A small network was shown many inputs. Here are its activations along a few directions, one row for each input.
Each table varies a few parts of the input and shows all the possible inputs, shuffled.
Descriptions start from the smaller parts, as in this example, which fits no table here: one of 5 places around a ring, together with either a single point or one of 11 places around a ring or (one of 3 separate values, together with one of 4 places along a line).
Shared parts are said once, and a part with two or three values counts as separate values.

Other details of the inputs vary at random and push rows far along two fixed directions, the same in every table; ignore that.

Table:
R1: +0.22 -1.75 -0.75 -2.18 -1.64 +1.74 -5.58 +1.82 -1.62 -2.85 -1.99
R2: -2.68 -1.64 +2.31 +0.31 -1.41 -4.07 -0.54 +5.79 +1.13 -1.29 +2.69
R3: -0.88 +0.37 -0.34 -0.30 -0.64 +5.59 -2.55 -4.47 -2.69 -1.74 -5.21
R4: +0.87 -3.57 +4.45 +3.16 -2.64 +0.09 +0.92 +4.96 -0.69 +0.56 +2.26
R5: -0.49 -0.08 -0.91 -2.86 -1.77 +1.74 -4.87 +3.12 -0.83 -1.95 -3.07
R6: +1.07 +2.23 -0.86 +1.81 +1.90 -0.06 +6.40 -6.81 -0.38 +2.14 +3.73
R7: +0.68 +3.55 -3.72 +1.49 +0.83 -4.70 +3.83 -5.39 +1.77 +3.91 +1.99
R8: +0.04 -0.38 +0.75 -1.16 -0.41 +3.87 -2.45 +3.53 +0.38 -1.96 -5.06
R9: -1.89 -1.29 +2.53 +0.85 -1.25 +4.53 -3.27 +1.07 -2.49 -3.47 -2.82
R10: +0.06 +3.91 -2.98 +0.77 +4.33 +1.12 +4.10 -4.83 +0.94 +2.14 -0.57
R11: +0.29 +1.15 -1.18 +0.88 -0.35 -5.93 +4.27 +0.20 +1.71 +1.94 +3.99
R12: +1.41 +1.99 -2.54 +0.06 +3.76 +1.38 +3.77 -6.65 +0.92 +1.00 +0.61
R13: -1.22 +0.84 -1.81 -2.18 -1.93 +3.54 -5.03 -4.89 -3.61 -1.80 -3.11
R14: +0.38 +0.88 +0.50 +2.77 +0.61 -2.00 +3.59 -0.24 +2.86 +2.21 -0.75
R15: -0.34 +0.00 +0.91 +2.10 +1.56 -3.61 +6.49 +0.09 +2.99 +2.68 +2.17
R16: -1.96 -2.64 +2.27 -0.57 -2.17 -4.00 -0.25 +5.57 +1.39 -0.24 +2.11
R17: -1.24 +1.76 -3.30 -3.71 +0.12 +3.06 -4.64 -2.67 -1.14 -0.63 -4.69
R18: -1.19 +2.74 -2.16 -1.85 -1.04 +0.54 -4.69 -3.08 -0.43 -1.66 -6.16
R19: -0.74 +3.59 -1.88 +2.66 +3.66 -2.54 +6.58 -4.99 +2.30 +2.33 +0.86
R20: +0.58 +2.39 -1.15 -1.25 +1.40 +4.39 -2.61 -1.85 -0.06 -0.63 -7.12
R21: +0.12 -0.95 -0.55 -1.87 +0.46 -0.86 -0.91 -0.52 -0.01 -0.76 +3.28
R22: +1.72 -4.17 +3.18 +2.21 -0.41 -0.37 +0.61 +5.89 +1.17 +0.67 +1.84
R23: +0.66 +3.74 -3.68 -1.63 +2.69 -2.59 +4.23 -5.04 +1.13 +3.03 +4.29
R24: +0.99 -2.41 +3.20 +1.44 -0.43 -0.31 +1.28 +7.15 +2.10 +1.49 +0.82
R25: +0.74 +1.03 -2.78 -2.27 +0.14 +2.34 -5.77 -3.60 -2.13 -1.50 -4.14
R26: -2.22 -0.84 +1.06 -0.96 -2.55 +2.40 -5.68 +0.71 -3.37 -3.55 -0.63
R27: -0.12 -1.50 +2.05 +0.53 -2.53 +4.29 -2.83 +1.30 -2.38 -3.04 -3.62
R28: -1.56 -1.58 -0.28 -1.82 -0.37 +1.94 -6.06 +1.57 -1.68 -3.31 -1.15
R29: -0.70 +1.45 -1.61 -1.99 +1.46 +5.13 -2.09 -2.19 +0.09 -0.65 -6.57
R30: +0.92 -0.76 +0.34 +2.58 +3.37 -1.88 +5.30 -0.04 +1.04 +1.62 +4.87
R31: -0.45 -2.17 +3.51 +1.74 -1.31 -2.16 +2.30 +6.40 +2.53 -0.78 -0.01
R32: +0.37 -2.82 +2.66 +0.40 -3.76 -1.99 -0.73 +4.72 -2.02 -1.00 +4.63
R33: -0.79 -2.93 +3.61 -0.68 -3.11 -1.50 -0.83 +3.98 -1.28 -1.55 +5.63
R34: -1.41 -1.69 +1.69 -0.80 -0.43 -2.28 -0.88 +6.67 +0.31 -0.26 +3.81
R35: +0.11 +1.80 -1.44 -1.44 -2.09 +2.82 -5.43 -4.51 -3.84 -1.76 -3.64
R36: +1.99 +2.85 -1.35 +2.31 +1.37 +0.75 +3.62 -7.03 -1.76 +2.22 -0.23
R37: -1.08 +4.11 -3.48 -1.31 +1.38 -2.48 +2.20 -6.61 +1.42 +0.78 +0.52
R38: +1.48 -1.17 -1.28 +0.13 -0.34 -1.23 -1.55 +0.10 -0.35 +1.27 +1.97
R39: -0.90 +1.10 +0.99 +0.76 +1.35 -1.43 +4.25 -0.88 +3.06 +0.23 +0.36
R40: +1.83 -3.72 +3.70 +1.52 +0.17 -0.97 +0.86 +5.89 +0.64 -0.03 +1.72
R41: +1.57 +2.82 -3.32 +1.21 -0.56 -0.78 +1.10 -7.31 -2.12 +2.84 +2.24
R42: +1.93 +3.47 -4.40 +0.35 +1.88 -2.96 +3.55 -4.48 +0.88 +4.97 +3.02
R43: -0.06 -4.36 +1.80 -0.99 -1.02 -2.28 -1.27 +5.08 -0.21 -0.18 +4.35
R44: -1.06 -0.20 +2.30 +0.22 -0.92 +1.57 -2.74 +2.48 +1.18 -2.24 -6.45
R45: +0.58 -1.74 +1.99 -0.93 -1.27 -2.94 -0.93 +6.74 +0.41 +0.81 +2.65
R46: -0.83 +2.21 -1.17 -2.51 +1.60 +5.47 -2.06 -2.55 +0.68 -1.87 -5.80
R47: +0.49 -4.68 +3.31 +0.77 +0.24 -0.22 +1.31 +5.59 +0.89 -0.18 +2.33
R48: +2.73 -0.95 -0.17 +2.22 +2.08 -2.12 +5.71 +0.19 +1.12 +2.05 +4.06
Description of these inputs: one of 2 separate values, together with one of 4 places along a line, together with one of 6 places along a line.
- Changing only the place on the line of 4 turns R32 into R5. The same change can be made to R13. Which row results? => R17
- Changing only the place on the line of 4 turns R18 into R25. The same change can be made to R44. Which row results? => R40
- Which other rows does R19 become when the place on the line of 6 takes its other values? List them by row number. => R14, R15, R31, R39, R44
- Which other rows does R2 become when the place on the line of 4 takes its other values? List them by row number. => R26, R28, R34
- Which other rows does R19 become when the place on the line of 4 takes its other values? List them by row number. => R9, R10, R30

Table:
R49: -1.32 +1.34 -0.94 -1.11 -0.75 -0.57 -2.57 +0.71 +1.52 -0.77 -4.38
R50: +1.28 +4.48 -5.07 -0.54 +3.79 -2.91 +4.15 -5.58 +2.36 +3.94 +0.37
R51: +0.80 +0.52 -1.08 +1.99 +2.42 -4.82 +6.24 -3.02 +0.51 +2.83 +7.65
R52: -0.15 +2.41 -0.84 +0.82 +0.03 +4.15 -0.71 -4.10 -0.89 -0.31 -5.83
R53: -0.66 +1.39 -1.79 -0.87 +1.37 +3.94 -1.75 -5.39 -0.54 -2.09 -4.66
R54: +0.46 -1.57 +2.57 +0.22 -0.48 +3.27 -1.14 +4.19 -0.18 -0.86 -2.21
R55: +0.01 -2.09 +2.64 +0.14 -3.42 -2.86 -0.40 +4.80 -1.13 +0.16 +4.42
R56: +1.99 +0.30 -2.11 +1.41 +2.14 -2.84 +3.46 -2.85 -0.24 +2.93 +5.02
R57: -0.64 +0.12 +1.70 +0.78 +0.62 +1.92 +2.01 +0.85 +0.23 -0.40 -0.54
R58: -1.86 -0.87 +1.44 -1.09 -0.09 -2.49 +0.09 +5.11 +2.62 -0.79 +0.62
R59: +0.40 -0.73 -0.18 -1.77 -1.67 +0.66 -2.63 +1.61 -1.76 -0.17 +1.21
R60: +0.07 -3.26 +2.72 +1.71 -1.93 -2.96 -0.38 +4.50 -0.41 -0.37 +3.62
R61: -1.27 +2.70 -2.59 -2.72 -0.52 +2.73 -3.27 -5.07 -2.20 -1.46 -2.02
R62: -0.13 -2.62 +2.54 +0.89 -1.76 +1.15 -2.10 +2.71 -0.02 -1.93 -2.25
R63: +1.02 -2.13 +1.01 +0.16 +0.24 +1.64 -1.00 +1.53 +0.12 -0.70 -1.03
- Changing only one part turns R63 into R62. The same change can be made to R59. Which row results? => R55
- What is each input in this table made of? => one of 3 separate values, together with either a single point or one of 4 places along a line
- Which other rows does R51 become when the place on the line of 4 takes its other values? List them by row number. => R53, R57, R61
- Which other rows does R57 become when the choice among 3 separate values takes its other values? List them by row number. => R52, R54
